A small network was trained on invented records. Each row is its activation on one of them, seen along a few directions.
After each row come some of the record's fields: Zubo, Lep, Fanin, Vame, Zud, Let, Gis.
Not every record has every field; a missing one is left out.
The largest differences between rows may come from other fields.
In the rows, zero is written as 500.
Random noise pushes rows far along 2 fixed directions. That doesn't count. These rows show it; they differ only by the noise:
[255 449 385 571 583 483 536 417 387 406 217 452 761 513 526 562 359 410
 401 375 407 641 408]
[362 440 175 565 378 527 369 369 555 471 305 534 514 585 390 523 447 562
 531 564 486 650 342]
[437 212 521 600 456 720 448 472 302 468 628 648 389 270 381 577 323 374
 456 684 638 297 546]
[253 424 446 576 612 501 561 434 341 399 246 457 770 469 538 572 336 373
 380 370 417 599 438]

[567 753 382 438 466 223 525 638 655 462 397 441 510 715 533 562 780 575
 533 426 398 653 684] | Zubo: f5 / Lep: e1 / Fanin: w2 / Vame: v1 / Zud: s2 / Let: d2 / Gis: z1
[586 469 522 496 482 577 499 534 468 470 644 552 335 366 514 560 437 457
 486 596 620 367 537] | Zubo: f4 / Vame: v1 / Zud: s2 / Let: d1 / Gis: z2
[453 454 404 501 521 527 453 514 480 445 369 538 528 496 453 530 432 479
 500 503 482 573 483] | Zubo: f4 / Vame: v1 / Zud: s4 / Let: d1 / Gis: z2
[500 540 476 491 544 399 538 530 478 514 422 427 616 627 578 459 569 506
 474 381 424 537 492] | Zubo: f6 / Lep: e1 / Fanin: w1 / Vame: v2 / Zud: s2 / Let: d2 / Gis: z1
[579 593 106 521 303 495 279 431 743 536 415 530 338 737 383 448 646 722
 664 611 516 714 337] | Zubo: f4 / Vame: v1 / Zud: s2 / Let: d2 / Gis: z1
[575 308 463 495 408 574 342 600 561 487 653 661 295 433 301 541 545 514
 600 688 583 387 635] | Zubo: f6 / Lep: e1 / Fanin: w1 / Vame: v1 / Zud: s4 / Let: d1 / Gis: z2
[587 362 589 537 518 679 506 531 366 465 742 596 286 259 517 540 379 416
 462 659 665 268 573] | Zubo: f4 / Vame: v1 / Zud: s2 / Let: d1 / Gis: z2
[501 431 159 592 309 487 227 417 660 551 413 536 303 633 338 481 511 592
 600 681 564 577 418] | Zubo: f5 / Lep: e2 / Fanin: w1 / Vame: v2 / Zud: s2 / Let: d1 / Gis: z1
[618 518 235 510 282 549 323 444 664 493 648 595 179 532 440 577 506 642
 651 751 657 437 520] | Zubo: f5 / Lep: e2 / Fanin: w1 / Vame: v1 / Zud: s2 / Let: d2 / Gis: z2
[454 450 522 495 499 512 508 492 467 437 509 504 551 465 542 471 438 428
 432 476 461 526 489] | Zubo: f4 / Vame: v1 / Zud: s4 / Let: d1 / Gis: z2
[405 358 591 578 639 583 474 498 358 480 371 488 636 382 503 527 350 345
 487 496 517 460 565] | Zubo: f5 / Lep: e2 / Fanin: w1 / Vame: v2 / Zud: s2 / Let: d1 / Gis: z2
[542 531 504 465 500 505 498 465 574 520 499 450 518 557 574 411 540 575
 546 467 461 563 386] | Zubo: f4 / Vame: v2 / Zud: s2 / Let: d2 / Gis: z2
[529 628 460 433 488 394 601 537 543 511 480 516 582 556 499 569 624 579
 500 520 445 572 665] | Zubo: f8 / Lep: e2 / Fanin: w2 / Vame: v1 / Zud: s4 / Let: d2 / Gis: z4
[619 675 187 478 344 387 455 411 731 437 536 466 338 596 589 491 629 685
 549 614 488 608 431] | Zubo: f4 / Vame: v1 / Zud: s2 / Let: d2 / Gis: z2
[622 371 446 476 340 605 389 445 587 538 706 581 226 422 485 532 503 554
 591 689 676 346 452] | Zubo: f6 / Lep: e1 / Fanin: w1 / Vame: v2 / Zud: s2 / Let: d2 / Gis: z2
[443 677 596 504 683 315 783 503 426 365 446 335 744 423 782 600 473 424
 317 281 388 553 568] | Zubo: f4 / Vame: v1 / Zud: s2 / Let: d2 / Gis: z4
[508 520 603 545 544 436 517 627 485 503 481 422 600 636 458 493 585 467
 536 436 406 479 600] | Zubo: f5 / Lep: e2 / Fanin: w1 / Vame: v2 / Zud: s2 / Let: d2 / Gis: z1
[345 529 354 485 532 441 416 510 604 529 210 446 683 725 417 423 547 526
 600 398 386 699 350] | Zubo: f6 / Lep: e1 / Fanin: w1 / Vame: v2 / Zud: s2 / Let: d1 / Gis: z2
[555 694 265 454 365 401 457 458 668 470 439 468 411 605 541 529 588 576
 521 530 480 595 429] | Zubo: f4 / Vame: v1 / Zud: s2 / Let: d1 / Gis: z2
[577 543 441 454 470 461 452 481 613 602 417 472 538 656 470 451 561 585
 591 474 493 625 351] | Zubo: f4 / Vame: v2 / Zud: s2 / Let: d2 / Gis: z1
[547 358 614 604 472 477 493 686 412 487 577 568 438 442 323 529 529 440
 556 551 487 401 757] | Zubo: f5 / Lep: e2 / Fanin: w1 / Vame: v1 / Zud: s4 / Let: d2 / Gis: z4
[456 600 712 517 680 414 785 553 370 351 576 389 626 284 750 628 409 339
 287 335 451 386 668] | Zubo: f4 / Vame: v1 / Zud: s2 / Let: d1 / Gis: z3
[505 526 614 558 630 451 589 543 377 385 523 434 631 419 599 560 530 370
 458 450 423 464 720] | Zubo: f5 / Lep: e2 / Fanin: w1 / Vame: v1 / Zud: s2 / Let: d2 / Gis: z1
[524 433 467 530 464 584 478 456 524 594 473 502 479 520 451 453 490 567
 568 499 529 541 379] | Zubo: f4 / Vame: v2 / Zud: s2 / Let: d2 / Gis: z4
[540 517 491 516 458 503 580 450 570 499 541 449 468 458 574 487 525 555
 494 502 469 487 475] | Zubo: f4 / Vame: v2 / Zud: s2 / Let: d2 / Gis: z3
[646 268 646 510 456 755 441 514 407 593 780 626 237 299 413 455 402 466
 546 721 688 241 485] | Zubo: f4 / Vame: v2 / Zud: s2 / Let: d1 / Gis: z2
[451 489 462 541 572 461 493 634 475 406 426 540 538 511 496 589 554 449
 511 463 469 480 665] | Zubo: f6 / Lep: e1 / Fanin: w1 / Vame: v1 / Zud: s2 / Let: d2 / Gis: z2
[330 380 453 554 525 539 518 461 341 415 423 491 619 396 577 571 312 449
 435 411 512 458 551] | Zubo: f5 / Lep: e2 / Fanin: w1 / Vame: v2 / Zud: s4 / Let: d2 / Gis: z3
[562 559 458 449 375 478 472 413 668 636 436 521 469 640 379 391 573 615
 587 464 477 573 342] | Zubo: f4 / Vame: v2 / Zud: s4 / Let: d1 / Gis: z3
[590 488 409 467 390 483 401 618 532 512 669 603 275 472 337 576 591 447
 557 689 617 356 700] | Zubo: f5 / Lep: e1 / Fanin: w2 / Vame: v1 / Zud: s2 / Let: d1 / Gis: z1
[517 445 287 576 415 520 371 513 522 490 528 585 318 444 358 531 547 548
 596 619 568 502 574] | Zubo: f5 / Lep: e1 / Fanin: w2 / Vame: v1 / Zud: s2 / Let: d1 / Gis: z4
[447 588 563 454 594 470 558 470 522 509 391 382 685 574 616 397 510 508
 481 338 389 624 355] | Zubo: f4 / Vame: v2 / Zud: s2 / Let: d1 / Gis: z2
[628 583 746 415 496 486 547 534 495 551 617 521 445 502 497 431 554 543
 556 489 513 451 425] | Zubo: f4 / Vame: v1 / Zud: s1 / Let: d1 / Gis: z2
[523 567 444 498 449 510 499 504 528 524 525 511 444 463 485 544 508 508
 512 485 557 506 476] | Zubo: f4 / Vame: v1 / Zud: s2 / Let: d1 / Gis: z4
[562 483 412 493 437 501 507 441 558 522 533 495 397 522 560 472 445 519
 504 562 561 481 415] | Zubo: f4 / Vame: v2 / Zud: s2 / Let: d2 / Gis: z2
[653 453 749 466 480 528 610 470 454 558 744 554 437 375 521 466 521 507
 471 532 566 330 512] | Zubo: f4 / Vame: v2 / Zud: s4 / Let: d2 / Gis: z4
[460 363 462 466 473 517 377 484 581 544 389 558 553 588 388 393 502 532
 648 566 464 583 398] | Zubo: f6 / Lep: e1 / Fanin: w1 / Vame: v2 / Zud: s4 / Let: d2 / Gis: z2
[473 569 356 527 520 470 510 481 536 420 373 450 531 548 581 528 480 524
 500 451 479 611 448] | Zubo: f4 / Vame: v1 / Zud: s2 / Let: d2 / Gis: z2
[365 617 348 557 527 449 595 444 495 402 385 447 568 484 658 511 419 465
 385 380 443 573 476] | Zubo: f4 / Vame: v1 / Zud: s2 / Let: d1 / Gis: z3

Here are new rows. What are their fields?
[449 536 633 502 622 495 601 540 426 508 414 415 679 532 581 445 463 417
 429 373 396 524 465] | Zubo: f4 / Vame: v2 / Zud: s2 / Let: d1 / Gis: z2
[637 402 633 536 490 624 557 585 367 446 809 615 303 279 559 542 453 413
 450 682 626 217 682] | Zubo: f4 / Vame: v1 / Zud: s2 / Let: d2 / Gis: z2
[486 721 484 438 570 350 595 502 557 403 417 369 622 518 686 541 529 477
 435 327 422 606 470] | Zubo: f4 / Vame: v1 / Zud: s2 / Let: d1 / Gis: z2
[571 587 613 425 504 451 585 487 527 513 568 425 519 464 624 487 536 465
 453 454 468 456 463] | Zubo: f4 / Vame: v2 / Zud: s2 / Let: d1 / Gis: z2
[510 427 488 473 463 524 426 548 524 502 438 541 496 512 397 522 451 485
 530 517 525 551 470] | Zubo: f4 / Vame: v1 / Zud: s4 / Let: d1 / Gis: z2
[521 432 494 496 530 585 441 448 495 597 451 491 519 547 449 434 467 523
 534 504 518 558 330] | Zubo: f4 / Vame: v2 / Zud: s2 / Let: d1 / Gis: z1
[486 627 421 476 497 429 554 401 620 549 411 383 611 616 569 412 581 622
 494 403 374 660 329] | Zubo: f4 / Vame: v2 / Zud: s2 / Let: d1 / Gis: z4
[458 578 281 541 475 446 552 345 533 422 533 446 420 435 679 523 426 534
 384 477 521 551 400] | Zubo: f4 / Vame: v1 / Zud: s2 / Let: d1 / Gis: z4
[522 540 529 495 563 520 552 498 465 419 604 475 467 400 633 496 467 479
 441 491 514 456 509] | Zubo: f4 / Vame: v1 / Zud: s2 / Let: d1 / Gis: z2
[486 516 564 532 583 512 653 449 389 419 628 459 500 302 680 561 418 432
 342 471 514 405 534] | Zubo: f4 / Vame: v1 / Zud: s2 / Let: d1 / Gis: z4
[586 495 498 492 510 534 494 477 492 466 653 499 378 396 550 550 474 494
 469 564 586 442 481] | Zubo: f4 / Vame: v1 / Zud: s2 / Let: d1 / Gis: z1
[442 466 715 471 573 499 603 563 381 560 396 492 707 460 466 531 456 376
 439 368 414 510 520] | Zubo: f4 / Vame: v2 / Zud: s4 / Let: d1 / Gis: z4
[618 338 359 498 252 683 235 533 621 594 623 688 220 543 205 420 546 614
 683 768 619 482 443] | Zubo: f4 / Vame: v1 / Zud: s4 / Let: d1 / Gis: z2
[434 568 142 547 410 403 370 536 648 451 326 510 426 605 343 543 624 597
 618 536 475 659 557] | Zubo: f5 / Lep: e1 / Fanin: w2 / Vame: v1 / Zud: s2 / Let: d1 / Gis: z4
[330 567 357 581 595 372 547 451 501 368 350 407 667 475 642 596 430 479
 448 403 454 620 531] | Zubo: f5 / Lep: e2 / Fanin: w1 / Vame: v1 / Zud: s2 / Let: d2 / Gis: z4
[482 492 833 483 679 484 747 475 293 436 598 466 669 288 648 539 397 341
 306 336 482 367 560] | Zubo: f4 / Vame: v1 / Zud: s4 / Let: d1 / Gis: z4
[601 305 349 536 366 689 329 478 474 519 766 655 139 377 365 556 457 531
 564 785 732 286 490] | Zubo: f6 / Lep: e1 / Fanin: w1 / Vame: v1 / Zud: s2 / Let: d1 / Gis: z1
[577 526 365 459 403 489 395 401 679 569 380 531 475 707 400 361 567 688
 636 527 490 658 284] | Zubo: f4 / Vame: v2 / Zud: s4 / Let: d2 / Gis: z2
[586 527 360 506 381 511 425 462 534 498 620 559 292 473 499 547 495 475
 483 607 606 440 487] | Zubo: f4 / Vame: v1 / Zud: s2 / Let: d1 / Gis: z1
